A small network was shown many inputs. Here are its activations along a few directions, one row for each input.
In each table, some parts of the input vary, and every possible input appears once, in random order.
Descriptions start from the smaller parts, as in this example, which fits no table here: ring(8) and (point or ring(11) or (values(3) and line(6))).
Shared parts are said once, and a part with two or three values counts as separate values.

Other details of the inputs vary at random and push rows far along two fixed directions, the same in every table; ignore that.

Rows:
row 1: [-26.8  50.6  -8.9  -1.2   1.3 -28.1  -2.2  16.9   2.9 -29.7 -18.6  -1.4
  15.9]
row 2: [-16.8 -49.6  32.4 -20.2  19.2  15.3 -37.2 -14.6  -7.2   0.0  12.6   0.5
 -21.4]
row 3: [ -0.4 -39.7  41.1 -27.7  14.4  20.4 -46.2 -19.8   5.3  15.2   1.0   7.5
  -0.6]
row 4: [-20.1  51.8 -21.2  -6.5  12.0 -28.2 -10.5  24.3   6.1 -13.1 -25.1  -3.9
  -2.2]
row 5: [-14.9 -60.2  29.3 -14.6  14.4  21.4 -37.6  -9.3 -16.2 -15.1  22.8 -15.3
 -15.2]
row 6: [ -2.1 -53.3  20.9 -23.7  23.0  24.5 -51.0   0.0  -9.4  12.5  11.5 -13.6
 -31.3]
row 7: [ 38.7 -10.4 -29.7  36.4 -16.4   5.3  65.3 -12.7   2.7  35.5  20.7  17.6
 -23.9]
row 8: [ -1.9 -41.0  31.0 -24.1  15.8  20.1 -43.2 -14.6   1.3  16.2   4.3   3.8
 -15.5]
row 9: [ -5.3  56.4 -17.4  -7.3   4.9 -23.7 -15.8   8.1  27.2 -11.2 -28.5  -4.3
  23.8]
row 10: [-19.1  56.6  -0.7 -12.4  -0.4 -20.1  -8.0  31.7  -3.7 -10.7 -27.8   1.7
  16.9]
row 11: [-12.6  52.3 -11.9  -3.5  -3.9 -23.6  -8.8   1.3  24.5 -26.9 -24.3  -6.3
  36.0]
row 12: [-19.3 -49.2  53.6 -19.2   1.0  20.2 -31.3 -30.7  -4.5 -15.0  11.6   7.2
  17.4]
row 13: [-18.0  42.7 -25.3   2.5   0.7 -26.4  -4.4   9.4  11.7 -38.4 -16.8 -19.6
  24.8]
row 14: [-24.0  46.7 -11.4   1.4  -7.9 -20.5  -0.1  20.9  -3.2 -41.7 -14.4 -13.8
  29.3]
row 15: [-12.1  63.1  -4.2  -8.2  -0.4 -24.1  -8.0  16.6  14.8  -8.0 -30.5   7.9
  25.7]
row 16: [-12.7 -42.6  51.9 -22.0   1.1  20.1 -35.2 -28.7   1.9  -5.6   5.9   9.2
  17.2]
row 17: [ 51.6  -5.7 -21.6  33.9 -23.9  14.8  66.9   3.1  -7.0  53.5  17.7  23.6
 -19.7]
row 18: [ 26.3 -10.1  -5.8  38.8 -30.5  10.0  82.2   2.4 -27.7  29.1  26.2  27.1
 -14.2]
row 19: [-30.0  49.7 -15.7  -4.5  11.7 -26.2  -3.2  41.8 -15.9 -18.3 -15.9  -9.7
 -10.9]
row 20: [ -6.2 -45.0  43.1 -30.1  13.5  23.6 -42.5  -4.4 -13.3  14.2   4.6   2.6
 -10.4]
row 21: [ -9.5 -53.0  32.1 -13.3   6.0  16.8 -30.2 -35.8   6.9 -13.6  14.6  -3.7
   7.9]
row 22: [ 31.3 -11.8 -17.3  32.4 -18.6  10.5  71.3  10.4 -25.1  46.7  21.3  24.2
 -36.4]
row 23: [-29.8  52.4  -1.9  -0.6  -4.2 -27.5   0.1  11.4   3.6 -32.2 -20.0   2.6
  27.9]
row 24: [ -3.0  51.3 -26.2  -6.1   8.4 -23.6 -16.0  15.0  22.5 -12.4 -27.8 -13.7
  17.7]
row 25: [-34.8  50.6  -0.9  -1.7  -5.3 -24.9   3.5  26.4 -14.6 -35.1 -16.5  -4.0
  22.4]
row 26: [ 10.4 -49.6  17.8 -23.2  23.5  19.7 -50.9 -20.8  12.8  12.5   3.5 -13.6
  -9.3]
row 27: [-16.2 -43.5  49.9 -20.7  -3.0  22.5 -24.8 -14.1 -16.8  -7.4   9.0   5.1
  10.9]
row 28: [ 37.4  -8.1  -9.4  37.5 -38.6  14.7  74.7  -8.1  -9.4  27.0  20.9  23.5
   3.3]
row 29: [ 34.6  -7.5 -10.7  37.1 -36.2   9.1  72.8 -28.8   6.8  19.2  19.0  24.6
  15.6]
row 30: [  5.3 -45.6  17.1 -22.9  21.5  19.3 -50.8 -22.1  13.3  12.8   4.5  -9.2
 -16.5]
row 31: [ 36.8 -13.4 -21.6  38.3 -26.5   7.3  69.4 -21.8   3.5  24.4  23.5  19.5
  -7.3]
row 32: [ 38.8  -6.9 -13.2  28.6 -23.2  15.1  67.4  10.4 -21.2  56.4  17.7  28.1
 -31.2]
row 33: [-12.7  42.6 -40.6  -0.2  18.6 -27.9 -12.0  24.5   9.4 -22.2 -17.9 -25.8
  -7.4]
row 34: [ -7.2  41.9 -44.8  -2.1  20.8 -26.8 -15.9  24.4  11.8 -15.5 -22.8 -26.3
  -9.4]
row 35: [-21.9  44.3 -29.6   0.0  15.8 -24.6  -9.6  40.1  -7.5 -21.5 -11.9 -20.9
 -14.8]
row 36: [  7.6 -55.1  11.3 -22.8  27.7  21.3 -54.2 -15.4   7.4  13.5   6.2 -19.0
 -24.2]
row 37: [ -8.1 -59.4  16.9 -19.1  26.7  21.0 -45.3  -0.1 -14.2   4.0  16.0 -16.9
 -36.6]
row 38: [-14.3  46.6 -24.0   3.8  -6.2 -24.6   2.5   6.8  13.5 -38.7 -18.0 -17.2
  34.5]
row 39: [ -3.2 -47.8  33.7 -23.8  12.3  23.7 -44.2  -9.2  -3.8   4.8   8.4  -4.4
  -8.2]
row 40: [ 41.9 -20.3 -29.0  41.2 -24.0   9.7  71.5 -15.8  -2.2  24.1  26.5  10.3
 -12.3]
row 41: [ 21.5  -9.4   7.1  34.4 -41.1  13.9  80.7  -8.5 -25.4  19.6  22.4  30.3
   9.2]
row 42: [ -1.2 -52.5  12.6 -19.4  24.2  15.6 -45.1 -22.5   8.5   3.7   8.0 -12.3
 -22.3]
row 43: [-23.6  45.5 -16.5   5.4  -4.3 -22.7   3.1  24.1  -5.3 -36.0 -11.7 -12.9
  18.5]
row 44: [ -0.3  56.0 -23.4  -8.1  10.1 -24.0 -19.5  10.6  27.5  -5.5 -29.4  -8.0
  17.2]
row 45: [ 46.1 -10.7 -18.9  37.7 -33.8  11.7  72.2 -22.9   7.8  28.9  17.4  19.1
   9.4]
Each input here is: ring(5) and ring(9).
Changing only the ring(9) part turns row 41 into row 20. The same change can be made to row 12. Which row results?
Answer: row 3
Change only the ring(5) part in row 8. List by row number the other rows that result.
Answer: row 6, row 30, row 32, row 36
Change only the ring(9) part in row 9. List by row number the other rows that result.
Answer: row 7, row 11, row 21, row 29, row 30, row 31, row 42, row 44

Rows:
row 46: [ 17.8   6.4 -22.8  23.7 -11.0  -0.7  42.3  12.9 -14.3  16.8   7.7   4.2
 -15.2]
row 47: [ 23.4 -24.4 -12.8  12.8  -0.1   8.6  16.5  -8.2   0.6  15.8  12.0  -2.8
 -13.7]
row 48: [  7.5  84.7 -48.9  22.4 -11.4 -35.9  38.1  23.0  18.2   3.2 -22.0   7.9
  17.0]
row 49: [  4.8   0.4 -14.3   4.1   4.4   0.2  -3.4  10.0  -1.0  -1.9   3.1  -9.7
  -9.2]
row 50: [ 25.0  13.6 -11.4  13.2 -11.8  -0.1  32.5  -6.1   5.7  21.0  -4.7  11.9
   7.5]
row 51: [  5.0 -22.2  16.3   1.5  -1.5  10.3   4.8  -3.8  -7.5  17.8  13.0  13.9
 -10.0]
row 52: [-18.3  11.7  10.0 -18.4  14.4  -4.2 -45.5   6.6   9.0 -17.2 -10.6  -9.5
   3.7]
row 53: [-19.1   4.1   1.4 -17.3  18.8  -5.9 -37.9   8.5   5.1 -17.2  -6.8 -14.8
  -5.9]
row 54: [ 20.3 -24.9  -5.1   8.5  -5.3   9.6  16.4 -16.4   3.6  21.3   8.5   7.7
 -11.6]
row 55: [-35.8  19.0  15.0 -17.1  -0.2 -13.5 -33.4   2.0   6.5 -43.6 -10.9 -13.1
  33.4]
row 56: [  6.6 -25.4   5.1  -1.6  -1.0  14.3  -3.6  -9.4  -1.7  12.6   9.6   1.7
 -13.5]
row 57: [-20.3 -14.8  15.5 -19.7  13.3   3.4 -32.8   3.2  -8.2  -8.4  -4.0  -6.7
  -8.3]
row 58: [-17.5  34.4   1.2 -20.7   8.8 -13.3 -33.7  17.7   8.4 -21.7 -23.7 -14.3
  15.9]
row 59: [  6.9  55.6 -20.0  15.6 -15.0 -17.3  41.1  24.8  -4.7   7.4 -18.3  10.7
  10.9]
row 60: [-27.1 -14.8  33.7 -12.0  -0.4   3.2 -19.1  -7.8 -11.4 -30.2   1.8   0.8
  20.1]
row 61: [ 16.4 -64.2  18.9   5.7  -1.8  29.3  17.0 -19.1 -17.7  31.3  31.6  13.4
 -30.2]
row 62: [ 18.4 -16.5  -9.9  10.3   0.2   3.8  20.7 -11.0   4.8  17.6   9.4   3.5
 -14.6]
row 63: [-14.0 -22.7  28.0 -11.1  -0.5   8.4 -20.1 -26.8   4.6 -24.6   4.4  -4.8
  23.6]
Changing only one part turns row 50 into row 58. The same change can be made to row 48. Which row results?
Answer: row 52
Describe the family of inputs behind these rows.
Answer: values(3) and (point or line(5))
List by row number the other rows that have the values(3) part in common with row 59.
Answer: row 46, row 51, row 57, row 60, row 61
Change only the values(3) part in row 56. List by row number the other rows that result.
Answer: row 54, row 57

Rows:
row 64: [  0.4 -36.3  27.9   8.8 -16.3  21.0  25.0  -7.5 -25.9  11.4  24.1  19.2
  -9.5]
row 65: [-21.7   3.0  -4.4 -21.6  21.7 -10.7 -55.8  -5.0  20.0 -37.6 -12.4 -31.6
  14.5]
row 66: [-34.2  55.8 -30.1  -3.9  11.5 -34.2 -12.5  33.8  -3.4 -44.5 -22.8 -26.6
   6.9]
row 67: [-29.5  28.6 -15.3 -20.9  29.5 -21.1 -49.9  28.1   2.7 -28.3 -20.2 -27.9
 -10.2]
row 68: [ -5.7 -51.1  10.4  -9.9  16.7  16.0 -28.1  -5.2 -11.2  -7.3  17.3 -18.3
 -22.0]
row 69: [  1.5 -46.1  21.3  11.7 -10.5  20.0  24.2 -11.5 -24.3   4.5  28.1   9.4
 -12.2]
row 70: [ -0.9 -40.6  15.7 -18.5  20.6  16.5 -36.4  -0.2  -5.8  13.3   8.7  -7.2
 -29.1]
row 71: [  6.6 -30.4  27.6   5.7 -15.4  20.9  23.0  -2.3 -24.1  19.3  18.6  19.1
  -7.4]
row 72: [ 29.8 -41.9   7.2  -0.6   1.9  22.1  -2.8 -27.6  15.1  32.6  14.3   7.4
 -13.1]
row 73: [ 31.8  11.9 -31.0  23.7 -10.5  -2.7  35.3  -9.7  16.6  22.1   3.1   7.0
  -3.5]
row 74: [-31.3  21.4  25.7 -28.8   7.4  -9.7 -49.4   1.8   8.2 -32.1 -21.4  -7.8
  33.8]
row 75: [ -2.2 -36.6  20.8 -20.0  18.6  16.4 -35.3   0.7  -8.9  18.7   4.2  -1.1
 -25.9]
row 76: [ 21.1  41.7 -46.0  36.3 -24.6 -19.5  64.3  -1.2  14.3  -1.6  -3.0   4.1
  14.5]
row 77: [  4.1  97.9 -45.1  22.5 -15.4 -36.6  55.6  47.4  -5.9  10.1 -27.1  13.4
   5.0]
row 78: [ 10.4 -11.6   5.3  17.2 -18.0   5.5  31.2 -20.9   2.6  -2.5  12.4  11.0
  17.3]
row 79: [-24.2  20.5  17.9 -33.1  18.1  -9.7 -55.4   1.8  14.9 -17.7 -26.4  -8.8
  21.2]
row 80: [ 10.7  -6.2  13.6  14.5 -23.5   7.4  32.4 -18.0   0.2   4.6   8.1  21.2
  20.0]
row 81: [ 33.2  20.0 -21.3  16.7 -11.8  -1.5  34.7  -4.6  14.9  35.1  -5.7  17.4
  -0.5]
Describe the family of inputs behind these rows.
Answer: values(2) and ring(9)
Changing only the values(2) part turns row 75 into row 81. The same change can be made to row 67. Which row results?
Answer: row 73
Change only the values(2) part in row 72. List by row number the other rows that result.
Answer: row 70
Change only the values(2) part in row 79. List by row number the other rows that result.
Answer: row 77
